These are the activations of a small neural network, seen along a few directions. Each row is one input.
In each table, some parts of the input vary, and every possible input appears once, in random order.
A made-up example of a description, with smaller parts first: one of 5 places around a ring, together with either a single point or one of 11 places around a ring or (one of 3 separate values, together with one of 6 places along a line).
Shared parts are said once, and a part with two or three values counts as separate values.

A family of inputs:
R1: -.44, -.08, -.09, .04, .19, -.21, .19, -.19, -.05, .06, -.30, -.29
R2: .20, -.31, -.10, -.04, -.09, .43, .35, -.09, .05, .07, -.04, .28
R3: -.18, .18, .08, .16, .09, -.36, -.04, .03, -.07, -.02, -.29, -.32
R4: .38, .21, .05, .33, -.08, -.13, .02, .10, -.05, .25, -.45, .04
R5: -.16, .14, .07, -.09, .12, -.34, -.20, .04, -.01, -.21, .22, -.18
R6: .32, .17, .05, -.07, -.07, -.03, -.22, .12, -.06, -.16, .39, .30
R7: .19, .05, .01, -.13, -.14, .07, -.08, .10, .01, -.21, .38, .16
R8: -.42, -.09, -.16, -.22, .18, -.18, .00, -.22, .01, -.10, .23, -.18
R9: -.85, -.54, -.16, -.04, .21, .83, -.88, .03, .23, -.01, .85, -.16
R10: .33, -.11, -.01, -.09, -.21, .37, .23, -.01, .04, .09, -.04, .22
R11: -.09, -.24, -.11, -.25, -.01, .22, .16, -.08, .05, -.16, .35, .24
R12: -.05, .31, .12, .22, .16, -.46, -.18, .04, -.14, .02, -.28, -.18
R13: .59, .06, .11, .14, -.13, .16, -.02, .15, -.05, .03, -.02, .37
R14: .26, .09, .01, .28, -.15, -.03, .16, .09, .01, .21, -.45, -.10
R15: .09, -.02, .04, .11, -.10, .06, .31, .02, .05, .26, -.51, -.05
R16: -.33, .10, .05, -.01, .10, -.28, .08, -.08, -.05, .05, -.32, -.31
R17: -.02, -.20, -.11, .16, -.01, .12, .41, -.09, .05, .26, -.49, -.03
R18: .04, -.03, -.02, -.30, -.13, .16, .04, .00, .04, -.13, .35, .18
R19: -.04, .27, .12, -.04, .19, -.43, -.34, .05, -.08, -.17, .23, -.04
R20: .48, -.03, .02, .08, -.23, .27, .10, .09, .01, .01, .00, .21
R21: -.32, .06, .05, -.26, .14, -.25, -.08, -.07, .02, -.14, .19, -.16
Question: Describe the family of inputs behind these rows.
Answer: either a single point or (one of 4 places along a line, together with one of 5 places around a ring)
Question: Change only the place on the ring of 5 in R13. List by row number the other rows that result.
Answer: R4, R6, R12, R19

A family of inputs:
R22: -.31, .19, -.03, -.21, .14, -.42, -.11, -.13, -.05, -.09, .15, -.28
R23: -.49, .01, -.06, -.12, .12, -.32, .03, -.14, -.01, -.15, .00, -.37
R24: -.33, -.11, -.10, .08, .13, .04, -.10, -.06, .02, .10, -.02, -.11
R25: -.17, -.02, .02, .14, .11, -.03, -.30, .05, .01, .08, .00, -.07
R26: -.27, -.08, -.13, -.11, .14, -.10, .01, -.15, .04, -.02, .10, -.06
R27: -.39, .12, .16, .02, .17, -.23, -.28, .04, .01, .02, -.08, -.36
R28: .61, .14, .02, .27, -.18, -.10, .43, -.01, -.11, .25, -.66, .21
R29: .19, .40, .16, .15, -.01, -.57, .40, -.01, -.12, .19, -.85, -.27
R30: -.26, .28, .05, -.05, .13, -.36, -.30, -.02, -.03, -.06, .07, -.28
R31: -.04, .11, .06, .10, .12, -.17, -.21, .10, -.01, -.14, .16, -.05
R32: -.08, -.20, -.14, -.11, .03, .17, .04, -.15, .01, -.05, .16, .13
R33: .13, .02, .01, .03, .01, .11, -.23, .04, -.03, -.06, .22, .19
R34: .09, -.23, -.13, -.25, -.17, .40, .14, -.07, .11, -.05, .29, .23
R35: -.10, -.20, -.10, .04, .05, .31, -.05, -.05, .05, .09, .09, .04
R36: .40, .25, .13, .25, -.02, -.36, .43, .04, -.10, .22, -.75, .03
R37: .00, -.27, -.01, -.07, -.15, .55, .07, .08, .09, .02, .16, .20
R38: .21, -.19, .07, .04, -.19, .45, -.10, .20, .11, -.04, .21, .15
R39: -.51, .00, -.02, .04, .15, -.18, -.07, -.05, .02, -.02, -.08, -.46
R40: .78, .10, .03, .14, -.39, .14, .53, .06, .00, .25, -.51, .31
R41: -.13, .04, -.07, -.11, .11, -.22, -.09, -.08, -.06, -.08, .21, .02
R42: .28, -.03, .00, -.09, -.21, .34, -.14, .13, .04, -.07, .32, .31
R43: .11, -.08, -.02, -.08, .03, .04, .01, -.01, -.03, -.19, .31, .12
R44: .22, -.11, .02, -.28, -.15, .29, .09, .06, .05, -.15, .40, .31
R45: .04, -.15, .07, .18, .01, .22, -.20, .12, .01, -.04, .09, .05
Question: Describe the family of inputs behind these rows.
Answer: one of 4 places along a line, together with either a single point or one of 5 places around a ring
Question: Change only the place on the ring of 5 in R23. List by row number the other rows that result.
Answer: R22, R27, R30, R39
